A small network was shown many inputs. Here are its activations along a few directions, one row for each input.
In each table, some parts of the input vary, and every possible input appears once, in random order.
Descriptions start from the smaller parts, as in this example, which fits no table here: values(3) and (point or ring(9) or (line(6) and ring(8))).
Shared parts are said once, and a part with two or three values counts as separate values.

Table:
x1: [  9   7   7  -2 -26  13   6   7   3   0   3]
x2: [ -7  16 -11 -12  23   6  -7   4 -20   0  14]
x3: [  2  20  11 -11  -9  22   4   4   6 -15  13]
x4: [ 13 -25   4  22   8  46  -5  -5  36   6   4]
x5: [ -8  12  -7  -8  19  -4 -19   3 -16  -1  17]
x6: [-11   3  -2   5  23 -16  -7  -6 -16  -5  -1]
x7: [ -8   6  -5   0  24 -12 -12   2 -15 -10  10]
x8: [ -7  -5  23   2 -14  -5  10  -7  13 -12  -7]
x9: [  6  -5   6   5 -25 -10  16  -7  21   3 -17]
x10: [  9  -5 -16  -7   4 -11  -3   3 -19  18  -4]
x11: [-13 -13  -9   3  13 -26   8  -3  -7  11  -9]
x12: [  3 -10 -22  -2   0 -18   0  -5 -13  15 -12]
x13: [ -1  -9 -17   2   8 -26   5  -7  -3  17 -16]
x14: [  2   4 -16  -4   5  -3  -5   8 -22  15   4]
x15: [ -5 -10  14   5 -19  -9  19  -3  19  -4 -10]
x16: [-15  -9  -1   0  18 -21  -1  -6 -12   3  -5]
x17: [  1  11  18   2  -8   4   0   2  11 -25   9]
x18: [  1  16  16  -7 -12  13  -8   2  10 -16  16]
x19: [  5 -29 -19  20  39  30 -16  -5  11  21   4]
x20: [  3  15  10  -6 -17  19   1  14   5  -8   3]
x21: [ 10  -7   0   0 -32  -1  11  -5  12   0 -13]
x22: [ -2   7  22   7  -9   0   4  -7  10 -20  -3]
x23: [ -5  11 -13  -8  15   3 -10  14 -20   7   4]
x24: [ 17  -2   7  -4 -28   6   9   3   6   3  -5]
The inputs of x18 and x5 match in every part but one. If x8 is changed in the same way as x18 into x5, which row does it become?
> x16
What do these inputs look like to the network?
> values(2) and (point or ring(11))
Change only the values(2) part in x23. List by row number the other rows that result.
> x20

Table:
x25: [ -2   4   2   0   5 -14  -6  -7  -3 -10   2]
x26: [  7   2  -9  -4  -7 -15  -2  -3  -9   3  -3]
x27: [-5 -8  3  7 11 -7 -2 -4 -1 -2 -2]
x28: [ 2 -2 -8  2 14 17 -7  2  3  6  6]
x29: [  3 -11 -13   2   2  -5   4  -2   1  15  -9]
x30: [-6 -9 -3  7 15 -4  0 -7  6  2 -3]
x31: [ 3 -1 -2  3 10 14 -9  4 -5  2  7]
x32: [  6  11  -4  -4   4   6 -13   2  -7  -6  12]
x33: [ 15   4  39   5 -58  27  21  -2  46 -24  -5]
x34: [-6 12  1 -8  6 10 -1 10 -9 -1  9]
x35: [  4 -10  -7   2  -2  -8   2   0  -7  11  -8]
x36: [-14   5   5  -3   7 -10   5   1  -5  -5  -1]
x37: [ -5   4  -5  -8  -6 -12   9   5 -10   8  -7]
What do these inputs look like to the network?
> point or (values(3) and line(4))

Table:
x38: [ -2 -12  -8   1   1  10   7   6  -9  25 -15]
x39: [  7   7 -13  -7  -8 -29  -3 -12  -1   1  -6]
x40: [  7   6  -2  -1   9  25 -18   6 -14   3   7]
x41: [  6   9 -12   4  20  20 -14   4   5  -4   9]
x42: [ -2  -1 -11   2  16  12  -8   9  10   8  10]
x43: [ 13  16  -3  -7   2  15  -8  13 -22   0  12]
x44: [  6   6  37   1 -45  27  16   4  39 -20   7]
x45: [ -4  -9 -18   6  12   5  10   4  10  19 -12]
x46: [ 17 -15 -11   5  -7  -1 -13  -5  -8  16  -9]
x47: [ 12   1 -18  -9 -18 -20  -3  -3 -14   3  -4]
x48: [ 16 -12 -21  11   4  -6 -10  -7  11  10  -6]
x49: [ -7   1   8  13  24   6 -13   2  -5 -17   6]
x50: [ -3  28  -4 -13   8  -3  -8  -1  -7 -12   9]
x51: [  4  -3  31   3 -49  20  34   2  40 -10 -18]
x52: [ -8 -14   0   3  25  15  -7  -8  12   3  15]
x53: [  3 -19  -1  21   8 -20  -9 -10   0  -3  -8]
x54: [ 10 -25 -10  12  13  -3  -8 -23  13   5  -2]
x55: [ -9 -23  -7   7  21   8  12 -12  12  14  -8]
x56: [  6   5  -3 -10  -3   8  -2  17 -17  12  13]
x57: [ -5  -4   9   3  -1 -43  -3 -15  -9 -14  -8]
x58: [ -6  12  -8 -17  -7  -2  -1  12 -15   2  12]
x59: [-10  18  -3 -15   4 -10  -2   3  -2   0  10]
x60: [ -1  -4  -1   6  29  22 -13 -13   7  -8  14]
x61: [-23   7  18  -5  11 -24  -1   0  -9 -15   7]
x62: [  4  -3  -9  -6  -6   0  16  13 -17  23 -10]
x63: [ -1  -4  -2  -3   4  17 -12  10  -9  15   8]
x64: [-17 -17   3  16  16  -9  11   1   0   6 -14]
x65: [ 23  -6 -13  -2 -14 -11  -4   2 -16  13  -3]
x66: [ 14  17  37   4 -41  35  10  -1  34 -32   6]
x67: [-25  -1  13  -1   8 -32  17  -4  -9  -5 -14]
x68: [-14  -9   9  11  19  -1  -7   6   0  -5   8]
x69: [ -7   4 -14 -13 -10 -10  17   8 -15  12 -10]
x70: [-12   9  -9 -11   0 -19  17  -1  -2  10 -12]
x71: [  2  22  -9 -14  -2   6  -7   7 -20 -10  11]
x72: [-16  17  18  -3  15 -16  -7  -4 -15 -27   6]
x73: [ 25  -6  28   7 -57   9  13 -10  40 -20 -11]
The inputs of x58 and x47 match in every part but one. If x52 is changed in the same way as x58 into x47, which row does it become?
> x54
What do these inputs look like to the network?
> line(4) and (point or ring(8))
Which other rows agree with x45 in the line(4) part? List them by row number.
> x38, x51, x55, x62, x64, x67, x69, x70
Change only the line(4) part in x39. List by row number the other rows that result.
> x50, x59, x70

Table:
x74: [-14  -9  13   4   4  -1  11  -1  11  -1  -7]
x75: [  6 -14 -40  -3  33   1 -13   2 -28  38  -3]
x76: [  6   0   0  -2 -10  29   5   8  10   5   7]
x77: [-12  -1  12   4  13  17   3   0  12  -8   9]
x78: [  4  -1   3   0 -14  19  12  10   9  11  -2]
x79: [ -9  18  10 -11  -7  -1   9  11  -9  -4   4]
x80: [-19 -17 -30   8  61 -17 -18  -2 -25  20   2]
x81: [  2 -17   3  13  -3 -26  -1 -20  13  -5 -11]
x82: [  1   5   2  -7 -16 -29   8  -4  -9  -6  -9]
x83: [ 10  21   7  -5   0  11 -23   2 -10 -22  22]
x84: [ -3 -16   6  10   0 -20   9 -13  10  -4 -13]
x85: [  7   4  -1  -5 -19 -35  -2 -11  -7  -7  -7]
x86: [ -4   4  10   7  17  22  -9  -2  15 -15  12]
x87: [-10  11   9 -12 -12 -10  10   8  -9  -3  -3]
x88: [-14  -2  14   6   9   8  10   2  11  -2   0]
x89: [  6  -9  -4   2 -22   0  15   1   8  12 -16]
x90: [ 15 -14  -5   4 -22  -9  12  -4   9   9 -16]
x91: [  5   0  11  12  16  20 -22  -8  11 -21  17]
x92: [ 20 -16  -8   6 -25 -15   2 -12  11   9 -14]
x93: [ -7  10   3  -8 -15 -20  12   1 -10  -3 -10]
x94: [-13   9 -35 -12  42 -27 -19   9 -49  18   8]
x95: [-12 -10   7   8   0 -11  13  -8   9  -1 -14]
x96: [ 24   2   0   6  -7  32 -20   0   8  -7  15]
x97: [  3  -8   1  -1 -18  10  13   7   9  13 -10]
x98: [14  6 -1  0 -5 33 -7  6 12 -1 10]
x99: [ -8  19   7 -13  -3   8   2   9  -8 -10  13]
x100: [  0  25   6 -11   1  12 -11   7  -6 -16  16]
The inputs of x90 and x82 match in every part but one. If x98 is changed in the same way as x90 into x82, which row does it become?
> x100
What do these inputs look like to the network?
> values(3) and (point or line(8))
Which other rows agree with x74 in the values(3) part? List them by row number.
> x77, x80, x81, x84, x86, x88, x91, x95
Change only the values(3) part in x94. List by row number the other rows that result.
> x75, x80
Change only the values(3) part in x92. List by row number the other rows that result.
> x81, x85
